Questions about the table below. Indices start at 1.
1) Find the entry in row 3 and column 1.
2) Find the entry in row 3 and column 3.
3) Find the bottom-right entry.
4) Find the entry directly above 42.8.
5) Find the bottom-left entry.
6) Find the entry directly above 25.6.
7) Find the entry at row 1, column 2.
8) Find the entry in the top-right corner.
[[ 61.5  33.9 -16.2 -62.2  62.6 -27.7 -65.5  50.3 -18.4]
 [ 44.6   7.7  39.0 -29.6   2.5  28.3 -13.1  -4.3  13.3]
 [ 19.0 -20.1 -52.4 -21.8 -51.8 -41.5  35.5 -38.5 -43.1]
 [-13.0  24.6  34.6  21.3  47.1  26.9 -21.4  49.5  31.7]
 [-20.2 -42.0  34.3  27.8 -33.0  30.5  40.4 -20.2 -49.5]
 [ 54.7 -41.6  50.9 -39.5 -20.0  44.0  40.2 -12.0  -9.5]
 [-34.8   0.8 -26.7  46.7   2.6 -31.3  -0.6  13.0 -37.3]
 [ 60.7  -0.9  13.7 -61.8   2.0  32.6  10.9 -28.6  -3.0]
 [ 25.6  50.5 -31.2 -41.7  65.6 -36.9 -63.5  56.2 -17.9]
 [-16.9  42.8  -1.6  32.9  45.2 -29.9 -47.6  13.0  39.6]
 [ -2.6 -68.0  45.3 -27.8  -8.7  48.5  20.2 -62.2 -26.3]
 [ 57.6  26.6 -24.3 -64.9  64.0 -33.7 -71.0  34.2 -25.3]
 [ 29.6  -2.3  14.2 -13.9  23.2  26.2  11.8  47.4  20.3]
 [ 46.1 -28.3  22.7 -69.4  -6.1  37.7 -38.1 -73.2   5.6]]
1) 19.0
2) -52.4
3) 5.6
4) 50.5
5) 46.1
6) 60.7
7) 33.9
8) -18.4

X =
29.5,6.3,54.7,1.3,-52.4,26.2,-1.3,-14.2
-27.2,2.4,-59.6,0.2,49.5,-22.7,-3.4,24.6
14.9,37.0,-38.2,31.0,23.2,-24.8,1.5,35.1
-63.9,-18.5,13.6,-68.4,-29.9,32.0,-4.7,8.2
-24.7,1.5,-58.6,2.0,46.0,-19.6,1.9,22.1
47.9,14.5,-18.9,55.3,31.0,-34.1,5.8,-6.1
-48.6,-15.1,12.1,-51.7,-23.2,17.8,2.9,-7.2
66.3,19.0,38.0,40.7,-34.8,16.5,-0.5,5.3
-68.4,-20.4,-35.1,-46.0,32.0,-12.5,-5.4,-1.1
Indices start at 1.
The largest entry -> 66.3
The entry in the bottom-left corner is -68.4
The entry directly below 17.8 -> 16.5
The entry directly below 55.3 -> -51.7
The entry in row 1 and column 3: 54.7
Find the entry in row 2 and column 1.
A: -27.2
Find the top-right entry.
A: -14.2
The entry at row 2, column 3: -59.6
The entry directly above 5.8: 1.9
Find the entry just right of -24.8.
A: 1.5
Find the bottom-right entry.
A: -1.1
The entry just left of -4.7 is 32.0
The entry in row 1 and column 2: 6.3
The top-left entry -> 29.5
Find the entry just left of -58.6.
A: 1.5
Find the entry just right of the largest entry.
A: 19.0
The entry just right of 55.3: 31.0
The entry directly above -34.8 -> -23.2
Find the entry at row 3, column 1.
A: 14.9
The entry just left of -19.6: 46.0
The entry just left of -52.4 -> 1.3
Find the entry just left of -51.7.
A: 12.1
The entry just right of 17.8: 2.9
Find the entry directly below 38.0.
A: -35.1

[34.3 10.6 42.2 15.6 62.0 47.7]
The 2nd entry from the left?
A: 10.6
The second entry from the right is 62.0
The entry just left of 62.0 -> 15.6

[[-76.2 -38.3 -16.0 -14.5 -66.1  57.7 -17.8]
 [ 59.6  35.5  -2.6 -34.2  30.6   4.5 -30.8]
 [-43.8  44.0 -49.3 -62.1 -46.8  82.7 -75.2]
 [-19.8 -51.7  16.4  21.8 -29.6 -35.1  17.3]
 [-16.6 -24.1  16.7  54.4  35.8 -60.8  56.0]
 [-68.2 -30.4 -37.4  27.4  -9.3 -32.4  34.3]
 [ 30.0   6.3  30.6  12.3  21.2  -1.1   5.0]
 [-47.6  44.2 -41.5 -66.4 -52.4  79.5 -68.2]
 [-36.7  38.7 -24.3 -64.2 -29.9  79.5 -73.6]
 [ 55.7  56.3 -40.3 -51.3  32.4   4.7 -64.1]]
Rows and columns are numbered from 1.
The entry at row 2, column 1: 59.6
The entry at row 1, column 1: -76.2
The top entry of the column that holds the largest entry -> 57.7
Find the entry directly below 5.0.
-68.2
Find the entry just right of -24.3.
-64.2
The entry directly above -51.7 -> 44.0
Find the entry in the bottom-left corner.
55.7
The entry at row 3, column 1 is -43.8
Find the entry at row 1, column 3.
-16.0
Find the entry just left of the largest entry.
-46.8
Find the largest entry.
82.7
Find the entry directly above 35.5.
-38.3
The entry directly above the largest entry -> 4.5
The entry directly below the largest entry: -35.1
The entry in the bottom-right corner -> -64.1
The entry directly above 56.3 -> 38.7
Find the entry just left of -40.3.
56.3
Find the entry directly below -24.1.
-30.4
Find the entry just right of -24.1.
16.7
Find the entry at row 3, column 3.
-49.3
Find the bottom entry of the column that holds the largest entry.
4.7
Find the entry in the top-right corner.
-17.8
The entry just right of 16.4: 21.8
Find the entry at row 2, column 2.
35.5
Find the entry just right of -14.5.
-66.1
The entry just left of 21.8 -> 16.4
The entry just right of 35.8 -> -60.8
The entry just right of -66.4 -> -52.4
The entry directly below 35.8: -9.3
